Each row below holds a small network's activations on one input, seen along a few directions.
Each table varies a few parts of the input and shows all the possible inputs, shuffled.
A made-up example of a description, with smaller parts first: one of 4 places along a line, together with either a single point or one of 9 places along a line or (one of 3 separate values, together with one of 5 places around a ring).
Shared parts are said once, and a part with two or three values counts as separate values.
In the rows, zero is written as 128.

Other details of the inputs vary at random and push rows far along two fixed directions, the same in every table; ignore that.
To show where, the next rows are all for the same input, with only those details redrawn:
[130 129 132 123 129 148 124 137 136 125 127]
[137 134 134 125 132 144 124 135 135 122 131]
[ 61 112 112 127 115 160 111 150 147 155 160]
[ 68 114 115 129 116 158 112 148 145 151 158]
[116 169 144 172 123 142 107 117 133 148 229]
[121 167 144 169 125 142 108 119 135 145 220]
[116 168 145 174 123 144 108 116 133 149 229]
[142 126 131 114 134 147 128 139 137 116 105]

Table:
x1: [104 109 119 123 144 153 134 144 125 125  98]
x2: [ 98 120 132 136 117 151 129 162 127 140 145]
x3: [ 65  93 109 113 124 137 117 137 159 166 147]
x4: [131 113 108 122  94 129 133 139 108  92 108]
x5: [199 170 137 158 120  88 124 100  97 106 132]
x6: [122 117 132 106 145 125 133 146 133 124  78]
x7: [121  90  92  91 110  98 141 119 123 135  52]
x8: [120 123 130 139 151 132 132 127 133 127 117]
x9: [168 127 141  95 150 132 145 148 115  97  48]
x10: [142 142 139 141 124 148 130 144 134 119 155]
x11: [162 130 147 113 140 136 135 141 118 112  85]
x12: [161  99 127  92 168 119 150 127 132 105  42]
x13: [122 127 136 114 147 111 140 114 138 150 120]
x14: [209 164 171 142 157  97 134 100 120 118 143]
x15: [ 79 109 118 119 128 128 125 115 162 169 156]
x16: [ 98  68 105  75 153 131 153 134 150 136  29]
x17: [207 164 165 129 166  95 141 104 117 109 122]
x18: [125 139 134 156 141 148 137 142 118 120 155]
x19: [132 167 128 173  96 115 110  95 101 117 216]
x20: [ 73 104  97 123  93 107 124  96 134 149 153]
x21: [ 72  80 102  87 119 165 125 166 150 138  76]
x22: [220 169 141 150 129  75 131  87  96 106 135]
x23: [116 149 141 146 129 138 130 152 120 127 164]
x24: [126 125 141 129 135 128 125 135 134 137 118]
x25: [165 150 120 140 111 109 124 121  93 108 117]
x26: [168 109 132  89 144 131 139 139 146 101  42]
x27: [ 43 106  93 144  81 126 106 121 131 150 175]
x28: [217 169 174 137 158  92 145  83 125 123 139]
x29: [ 49  78  83 112  89 119 116 123 133 147 136]
x30: [162 135 115 134 104 116 135 143  94 101 102]
Q: What do these inputs look like to the network?
A: one of 5 places along a line, together with either one of 2 separate values or one of 4 places along a line
Q: Which other rows does x23 become when the place on the line of 5 takes its other values? List them by row number.
A: x6, x9, x13, x17
Q: Which other rows agree with x6 in the place on the line of 5? List them by row number.
A: x5, x8, x24, x26, x27

Table:
x31: [215 172 162 141 170 130 136 127 120  99 114]
x32: [108 113 127 109 142 164 119 150 147 125 104]
x33: [121 152 130 161 112 120 127 112 111 118 188]
x34: [ 89 142 130 158 114 105 113 117 123 164 194]
x35: [124 111 108 114 102 133 123 138 129 126  96]
x36: [120 142 149 151 135 147 125 132 150 150 193]
x37: [114 138 118 164 103 126 121 119 124 129 190]
x38: [105 134 119 160 122 118 119  98 138 155 187]
x39: [109 100 108 106 128 125 127 112 138 130 101]
x40: [110 106 109 107 118 112 129 135 132 143 100]
x41: [106 108 105 105 100 138 115 135 128 126 104]
x42: [104 110 139 102 142 153 141 151 145 134 107]
x43: [ 95 137 125 142 108 116 106 106 138 154 195]
x44: [128 113 120 110 137 116 141 110 127 121  88]
x45: [104 102 112 119 135 115 135 124 123 139  94]
x46: [111 111 125 118 141 162 125 155 150 131 101]
x47: [122 154 140 147 119 104 121 102 125 141 180]
x48: [122 121 117 110 110 129 128 133 117 118  92]
x49: [221 161 151 144 138  97 146 112  90  76 108]
x50: [133 149 134 154 114 106 116 104 135 147 187]
x51: [126 107 109 110 110 132 130 131 123 101 103]
x52: [111 105 135  98 138 158 131 148 152 131 112]
x53: [231 164 148 139 158  89 146  86 108  98 108]
x54: [106 112 112 118 109 126 123 146 112 132  95]
x55: [227 167 173 130 167 122 149 124 123 102 120]
x56: [107 148 116 159 102 123 110 126 115 152 187]
x57: [113 122 135 113 149 157 131 150 138 122  95]
x58: [130 110 106 119 116 123 138 142 115 111  98]
x59: [124 113 145 110 150 142 142 155 134 133  99]
x60: [105 116 132 121 150 152 127 160 132 133  96]
Q: The inputs of x49 and x58 match in every part but one. If x54 is changed in the same way as x49 into x58, which row does it become?
A: x56
Q: What do these inputs look like to the network?
A: one of 5 places around a ring, together with either one of 2 separate values or one of 4 places along a line
Q: Which other rows does x42 become when the place on the ring of 5 takes its other values? List them by row number.
A: x36, x52, x55, x59
Q: Which other rows does x38 become when the place on the line of 4 takes its other values? List them by row number.
A: x35, x37, x50
Q: Which other rows does x55 become when the choice among 2 separate values takes its other values? List them by row number.
A: x31

Table:
x61: [ 36 132 128 162 117 155 103 133 150 184 246]
x62: [154 167 145 161 119  95 124  88 110 130 189]
x63: [124 106 109 107 120 114 132 117 127 115  85]
x64: [166 118 122 100 128 106 135 117 116 106  54]
x65: [154 154 136 160 123  98 127  89 114 124 186]
x66: [125 122 111 126 117 116 129 109 123 126 119]
x67: [ 80  76  88  96 111 126 135 136 134 136  81]
x68: [111 171 133 183 110 105 109  90 115 159 235]
x69: [163 137 149 124 156 128 144 131 129 120 105]
x70: [170 131 129 111 121 103 137 112 122 116  97]
x71: [165 113 121 100 127 107 144 110 119  96  64]
x72: [129 111 108 113 112 125 127 144 114 113  83]
x73: [128 128 138 128 148 136 128 135 142 138 125]
x74: [116 161 148 168 130 147 119 127 131 143 208]
x75: [127  91 106  91 111 126 140 152 116 105  53]
x76: [169 128 133 111 121 101 136 111 122 114 100]
x77: [ 80 101  96 117  98 137 126 148 123 133 115]
x78: [ 75 113 129 131 134 143 126 142 149 160 159]
x79: [110 145 120 168 115 109 111  98 122 147 202]
x80: [ 83  74  95  82 106 122 128 145 141 139  63]
x81: [209 133 154  98 166 123 155 130 131  95  53]
x82: [131 111 107 113 111 126 132 144 113 115  83]
x83: [156 167 134 168 113 114 115 110 106 118 182]
x84: [212 137 132 118 140  97 145  99 110  90  77]
x85: [ 79  77  93  84 108 125 135 141 131 138  59]
x86: [150 173 156 163 147 131 119 119 121 131 184]
x87: [167 134 125 123 118 115 137 130 107 102 100]
x88: [198 177 168 158 161 118 134 107 127 122 164]
x89: [197 173 145 158 132  95 125  80 109 105 157]
x90: [192 189 158 172 130  85 122  77 105 116 193]
x91: [ 49  91 111 107 125 160 116 158 156 159 130]
x92: [ 46  72 108  97 131 154 134 167 149 158  90]
x93: [122  96 125  95 150 141 139 154 139 127  53]
x94: [ 79 101 122 115 138 144 127 151 152 151 120]
x95: [198 179 166 151 155 127 127 106 126 117 170]
x96: [ 50  94 110 120 120 169 115 165 148 153 125]
x97: [114 130 135 127 142 141 127 142 131 131 129]
x98: [ 86 104 123 114 124 159 127 153 147 136 125]
x99: [163 152 135 147 114 112 129 116 106 106 151]
x100: [ 68 149 138 176 121 152 105 134 140 162 234]
x101: [120 127 135 127 133 150 124 142 142 125 135]
x102: [205 148 162 120 152 133 144 129 121  87  92]
x103: [ 31 131 103 176  87 132  98 135 124 173 240]
x104: [ 84  91  97 101 104 124 124 136 137 151  97]
x105: [121 142 142 149 146 134 128 129 133 148 160]
x106: [115 143 141 140 136 144 121 128 141 146 178]
x107: [166 138 146 116 150 138 128 129 135 116 109]
x108: [209 146 137 121 128 106 138 120 103  76  81]
x109: [190 195 177 173 154 119 129 103 112 115 201]
x110: [127 100 123  92 137 157 132 157 144 113  62]
x111: [165 132 141 110 154 139 141 140 123 109  77]
x112: [211 147 134 122 127 111 141 120 101  81  79]
x113: [ 83  81  94  90 105 125 123 142 139 145  73]
x114: [ 46  81 103  95 127 163 131 171 144 152  90]
x115: [159 139 128 140 128 100 129  99 118 114 139]
x116: [166 139 143 122 143 146 134 135 134 110 109]
x117: [ 67 127 131 153 134 140 117 138 142 166 187]
x118: [ 52  79 103 101 121 173 126 173 149 148  90]
x119: [207 150 156 117 152 136 144 128 128  89  93]
x120: [ 28 128 100 170  92 127 105 109 135 180 238]
Q: What do these inputs look like to the network?
A: one of 5 places around a ring, together with either one of 2 separate values or one of 4 places along a line or one of 6 places around a ring
Q: The inputs of x109 and x97 match in every part but the place on the ring of 5. If x76 is changed in the same way as x109 into x97, which row does it become?
A: x80
Q: The inputs of x106 and x95 match in every part but the place on the ring of 5. If x81 is changed in the same way as x106 into x95, which row does it become?
A: x88
Q: Which other rows does x72 become when the choice among 2 separate values takes its other values? List them by row number.
A: x83
Q: Which other rows does x108 become when the choice among 2 separate values takes its other values? List them by row number.
A: x103
Q: Which other rows does x80 become when the place on the line of 4 takes its other values? List them by row number.
A: x63, x90, x115
Q: A walk changes only the place on the ring of 5. It starts at x63 and steps to x89. List the rest of the walk in order.
A: x66, x120, x71
Q: A walk changes only the place on the ring of 6. It starts at x92 and steps to x78. List the rest of the walk in order.
A: x61, x98, x102, x109
